These are the activations of a small neural network, seen along a few directions. Each row is one input.
Each table varies a few parts of the input and shows all the possible inputs, shuffled.
Descriptions start from the smaller parts, as in this example, which fits no table here: one of 2 separate values, together with either a single point or one of 9 places along a line or (one of 4 places along a line, together with one of 5 places around a ring).
Shared parts are said once, and a part with two or three values counts as separate values.

Other details of the inputs vary at random and push rows far along two fixed directions, the same in every table; ignore that.
These rows show it; all are for the same input, with only those details redrawn:
24,-27,0,28,-25,9,-22,37,-4,-17,4,-35,-31
16,-24,-24,18,-29,-36,-22,-15,-21,-15,-21,-53,4
24,-28,2,29,-25,8,-21,37,-4,-15,4,-34,-31
15,-25,-22,18,-28,-35,-22,-13,-20,-16,-19,-51,4
-19,-2,2,-39,-10,-3,4,-38,-37,-2,-7,14,43
-5,-4,52,-19,-2,85,14,62,-7,5,42,52,-24
-6,-3,51,-21,-1,84,14,61,-7,4,41,55,-22
25,-29,2,29,-23,10,-20,39,-3,-15,5,-33,-29

A family of inputs:
x1: 24,-28,0,28,-26,7,-22,35,-4,-16,3,-35,-31
x2: 36,-5,-19,24,-17,23,-22,44,16,-2,-11,-43,-19
x3: 2,8,39,-22,-1,90,10,58,-2,12,29,53,-23
x4: 37,-11,18,39,-14,-7,-17,31,0,-8,1,-31,-37
x5: 6,29,32,-23,5,28,8,2,-12,14,2,38,2
x6: -13,4,62,-7,26,59,28,52,27,6,46,57,-23
x7: -24,11,8,-22,7,-28,13,-47,-8,3,-5,30,28
x8: -24,-3,8,-41,-1,-8,12,-28,-31,-2,-7,2,52
x9: -18,26,-18,-34,8,0,15,-43,13,12,-18,21,41
x10: -3,-25,-31,23,-2,-52,-3,-17,9,-16,-10,-54,2
x11: 22,-11,-14,41,-12,4,-11,24,31,-8,-3,-22,-43
x12: -21,33,-28,-32,27,-10,11,-38,1,21,-13,22,38
x13: 28,11,-16,41,10,-4,-16,36,36,9,-4,-23,-37
x14: -29,6,-1,-28,1,-16,15,-49,-8,-3,-2,26,30
x15: 4,-13,-16,35,8,-59,-9,-12,6,-7,-10,-48,-2
x16: -35,3,-4,-30,29,-26,19,-36,-13,4,5,16,38
x17: -30,6,-11,-25,19,-23,11,-43,-19,6,3,28,26
x18: 2,-21,-36,27,-11,-46,-9,-23,5,-12,-9,-40,-11
x19: -10,10,51,-3,29,60,19,52,13,14,49,72,-37
x20: 11,2,-54,20,-5,-34,-11,-14,25,-1,-27,-45,-2
x21: -19,26,-9,-20,18,-20,6,-46,-10,17,-11,29,22
x22: -12,14,25,-28,10,-23,14,-34,-28,2,-11,7,46
x23: 0,4,-8,10,16,17,-1,17,12,9,12,18,-27
x24: 47,14,3,33,-7,8,-18,37,19,4,-14,-35,-27
x25: -29,17,-22,-31,8,-6,15,-45,-7,8,-8,28,26
x26: -34,4,7,-27,12,-17,24,-40,-2,-6,0,14,41
x27: 27,8,-23,31,-3,-23,-15,6,37,3,-21,-33,-17
x28: -19,24,-4,-24,8,-18,10,-52,-3,9,-16,31,29
What is each input in this table made of?
Answer: one of 4 places along a line, together with either one of 2 separate values or one of 5 places around a ring
Changing only the place on the line of 4 turns x13 into x21. The same change can be made to x20. Which row results?
Answer: x25
Which other rows does x3 become when the choice among 2 separate values takes its other values? List them by row number.
Answer: x5
Which other rows does x14 become when the place on the ring of 5 takes its other values? List them by row number.
Answer: x7, x17, x18, x19
